Each row below holds a small network's activations on one input, seen along a few directions.
In each table, some parts of the input vary, and every possible input appears once, in random order.
A made-up example of a description, with smaller parts first: one of 2 separate values, together with either a single point or one of 11 places around a ring or (one of 5 places around a ring, together with one of 6 places along a line).
Shared parts are said once, and a part with two or three values counts as separate values.

Other details of the inputs shift rows strongly along two fixed directions, in all tables alike. That doesn't count.

A family of inputs:
R1: [-63 -23  15  50  21  -7  26  67  11 -20  16]
R2: [ 24  22  56 -74 -92  15 -22 -27   7  45  -1]
R3: [  5  -8  26 -89 -61 -19 -32   5 -16  21  22]
R4: [ 22  -6 -13  51  37  12 -13 -13  -1 -18  16]
R5: [ -31  -70   -2  -26  -20 -104  -64   69  -37   -7   -4]
R6: [-16 -22 -53  72  26 -58 -25  57   3 -13  -5]
R7: [105  -7  41 -45 -78 -13 -44 -47 -12  37   8]
R8: [ 60  50 -23  29   2  45  21 -12   5  17   1]
R9: [-47 -38  16 -63 -44 -63 -53  42 -37 -26  41]
R10: [ 31  34 -13   3  38  44  22 -53   6  14 -22]
R11: [ 44 -45  44 -62 -38 -45 -18  27 -17  12   4]
R12: [  4  56 -29  -4   4  40  35 -46  18  23 -23]
R13: [ -8  11 -21  22  44   3   0 -27  -5 -23 -10]
R14: [-21 -11 -48  24  39  -9  -5  64   3 -44   1]
R15: [-35   7  15  45  15  18  10 -29  10  -3   8]
R16: [-47  16 -10  17  -5  23  35  16  24  -6 -31]
R17: [ 37  51 -18  31   4   7  31 -34   1   8 -14]
R18: [-13 -52  16 -66 -21 -58 -34  80 -28 -25  15]
R19: [-75 -16 -28  21  52 -15  -7  13  -9 -45  17]
R20: [-22   4  38 -78 -61   7 -45  -6  -1  19  -6]
R21: [  4  33 -19  -1  24  47  30 -61  23  21 -16]
R22: [102  -2  16 -67 -82  -2 -10 -16   9  34 -18]
R23: [ 62   2   6 -79 -51  10 -53 -17 -18  16  -3]
R24: [-59 -11  -7  51  37 -32   4  35 -16 -29  42]
R25: [-67 -55  38 -54 -50 -42 -33  87 -14 -25  20]
R26: [ 58 -13  15 -54 -68 -27 -60   1 -20   3  17]
R27: [-17   2   0  19  42  23  16 -20  10  10  14]
R28: [ 48 -15  17 -87 -64  10  11 -65  20  35 -36]
R29: [-60 -52  59 -36 -44 -57 -64  49 -35 -20  53]
R30: [  0 -31  17 -75 -63 -33  -5  26  -6   6   2]
R31: [-30  23  28  42  12  24  15  10  14  17  21]
R32: [-38  40   1  41 -16  10  24  -5   3  -6   9]
R33: [ 47  27 -22  16  29  58   8 -43   9   7  -9]
R34: [-28  -6   3  38  67 -14  -1  59 -26 -18  35]
R35: [-20 -29 -34  26  54   1  -4  48   7 -48   7]
R36: [ 54  50 -42  31  -2  27   3 -47  13   3 -23]
R37: [ 15 -13  -1  27  44   5  32   4   9  -8 -13]
R38: [ 63  19  -1  34  30  54  12 -41   6  20   3]
R39: [-40  -7 -36  12  48 -17  11  58  -5 -39 -14]
R40: [-96  11 -13  33  21  -8 -10  38 -12 -41  10]
R41: [-51  10 -32  11  64  -4 -12  51 -23 -36   7]
R42: [ 37  -5 -10  48  24   2  25  34  12  -6   7]
R43: [ 64   3  -9  34  19  33  34 -23  26   6 -14]
R44: [-36  11 -18  22  54  -9   0  63 -24 -29  25]
R45: [ -9  16   0  16  -6  47  49 -37  43  13 -42]
R46: [-13  36   1  24  -3  39  25 -66  21   9 -22]
R47: [ 33   8  53 -89 -72  37 -28 -77  21  52 -23]
R48: [ 22  38   4  26  10  27  43 -35  14  39  10]
R49: [ -7 -55  44 -47 -18 -74 -68  45 -49 -18  41]
R50: [-12 -17  -8  23  28   9  43  -5  22  -2  -6]
R51: [ -1  23 -17  58 -45  -1  53 -36  10  48 -52]
R52: [  7   1  -1  38  44   0   5 -26  -7 -11   2]
R53: [-5 -4 -4 32 13 -3 51 17 16  6  1]
R54: [ 43  24   7  21  41  38  25 -47   3  25  -9]
R55: [-47 -66  -6 -28 -42 -90 -41  51 -32   2  -3]
R56: [-71 -13 -40   8  33 -13  21  54   4 -36  -6]
R57: [  2 -49  57 -59 -56  -4 -17  -7  13  17  -9]
R58: [ 50  27 -28  29  15  35   2 -59  14  -2 -15]
R59: [ 54 -13  40 -68 -65  -6 -19 -89  -1  39  -3]
R60: [  1  -4 -21   9  39   9  27   0  12 -17 -25]
R61: [-77 -16  21  36  51  16 -15  33   8 -16  30]
R62: [ 68  32   1  44  16  40  19 -17   1  27  10]
R63: [ -9  33 -32  21  30  -6   1 -10  -9 -20 -16]
R64: [  1  53 -34  13  -5  18  35 -57  10   9 -25]
Description of these inputs: one of 4 places along a line, together with either a single point or (one of 3 separate values, together with one of 5 places around a ring).
- The inputs of R12 and R23 match in every part but the place on the line of 4. If R27 is changed in the same way as R12 into R23, which row does it become? => R38
- The inputs of R28 and R45 match in every part but the place on the line of 4. If R56 is changed in the same way as R28 into R45, which row does it become? => R16
- Which other rows does R3 become when the choice among 3 separate values takes its other values? List them by row number. => R9, R30
- Which other rows does R46 become when the place on the ring of 5 takes its other values? List them by row number. => R15, R29, R32, R40

A family of inputs:
R65: [ 55  19 -13  64  41  49  49 -12  35   7   8]
R66: [-105  -36   41   60   19  -48  -34   40  -25  -23   65]
R67: [ 26  23 -13  56  61  42  78 -15  30   3   0]
R68: [-73 -40 -27  16  34 -63 -22  86 -19 -31  -1]
R69: [ 54  11  17 -63 -14   7 -27 -58 -21   8  -5]
R70: [ 82 -11  -7 -11 -49 -21 -27  -7 -11  19 -10]
R71: [ 68 -14  -7 -36 -53 -35   1 -23 -17  25 -22]
R72: [-64  26   1  49  29  -3   5  79 -18 -17  46]
R73: [ 33 -23  40 -64 -37  22   2 -26  19  40 -25]
R74: [-40  59 -44  33  24  55  39 -52  31  -6 -21]
R75: [ 22 -24  16 -41   4 -19 -85  13 -34 -31  26]
R76: [-13  49 -48  39  54  49  30 -49  18   7 -21]
R77: [-52 -50  46 -62 -38  -9 -17  42  -5 -18  -6]
R78: [  8  10  -3 -39 -77 -26   9 -17  19  16 -34]
- What do these inputs look like to the network? => either one of 2 separate values or (one of 3 separate values, together with one of 4 places along a line)
- List by row number the other inputs of the same sort as R66. => R72

A family of inputs:
R79: [ -5 -26 -13 -10   4 -37 -15  53 -15 -20  13]
R80: [ 18  -3  25 -48 -43 -14 -38 -39 -19  13   5]
R81: [-23   0 -13  57  54   6 -17  24 -16 -27  40]
R82: [-23 -40  23 -18 -18 -58 -48  47 -29 -10  29]
R83: [  0 -42  40 -84 -31 -17 -47  -9 -16   0   2]
R84: [ 60  53 -21 -21 -32  38  25 -80  21  33 -44]
R85: [-18 -35   3  28  35 -11   5  58   3 -27  22]
R86: [-40 -45  14 -45 -30 -26 -16  29   1  -4  -4]
R87: [-27   2 -17  87  51 -12  14  49  -7 -23  25]
R88: [-21 -25 -12 -34 -30 -32 -17  31 -11 -11  -7]
R89: [ 22  -7  27 -33 -60 -29 -19 -25 -11  28  -9]
R90: [ 41 -29  31 -50 -43 -12  -3 -13   7  28  -5]
R91: [ 38  36 -37  75  40  21  55  12  18  -5 -14]
R92: [  3 -16 -11  -3  35  -4 -36  45 -17 -28  18]
R93: [-28   5 -25  55  39  11  51  10  19  -7 -15]
R94: [ 80  52 -20  -6  -4  39  22 -68  16  36 -29]
R95: [-56  52   3  45  32  55  51  -9  23  -8  10]
R96: [-27 -29   3  20  62  11 -17  42  -9 -36  31]
R97: [-59   8 -25  39  57  22  26   9  18 -29  -4]
R98: [-28  17 -42  35  54   6  10  17  -5 -28  -5]
R99: [ 17  50 -11  47 -25  20  44 -55  27  33 -39]
R100: [ 43  52   1  -5 -41  32  18 -92  20  36 -28]
R101: [-16 -37  -4 -35 -22 -46 -27  46 -23 -20   3]
R102: [ 45  44  -7  35   4  35  22 -68  11  28  -3]
R103: [ 41 -27  38 -72 -24   3 -30 -30  -6  19   3]
R104: [-36 -12  52 -60 -64  -2 -13  15   0  28   5]
- The inputs of R96 and R85 match in every part but one. If R92 is changed in the same way as R96 into R85, which row does it become? => R91
- What do these inputs look like to the network? => one of 2 separate values, together with either a single point or (one of 3 separate values, together with one of 4 places along a line)

A family of inputs:
R105: [ 72  39 -27  18 -57   7  43 -44   4  31 -39]
R106: [-70 -30 -28  67  40 -19  45  54  16 -27   4]
R107: [ 25  -1  -6 -20  -1  12  31 -27  40  27 -48]
R108: [ 78  26   2  -6  14  57  20 -61   9  26  -4]
R109: [111  42  -3  25  10  57  51 -50  27  34 -41]
R110: [-83   2 -32  54  98  19  40  23   9 -58  -5]
R111: [ -37  -37   19  -76  -31  -67 -102   22  -40  -32   39]
R112: [-25 -31  26 -54 -66 -70 -79  33 -42   2  16]
R113: [ 76  40 -44 -14 -26  19  19 -44  12  34 -50]
R114: [  -2  -32   -3 -102  -23  -44  -75   10  -37  -25   21]
R115: [-110  -16  -19   81   80    9    9   30    4  -50   16]
R116: [ 56  -8  22   2 -26 -15  18   8  16  11  15]
R117: [ -2 -43  67 -40 -27 -52 -63  43 -36   1  48]
R118: [ 50   3  31   0 -11  33 -28 -45  -2  25  19]
R119: [-26  -8  15   3 -33  -3  17 -21  -4  39  -7]
R120: [-114   54  -18   63   57   58   54   68   23  -37   16]
- What do these inputs look like to the network? => either a single point or (one of 3 separate values, together with one of 5 places around a ring)
- Which other rows does R109 become when the choice among 3 separate values takes its other values? List them by row number. => R107, R113
- Which other rows does R116 become when the place on the ring of 5 takes its other values? List them by row number. => R108, R109, R117, R118
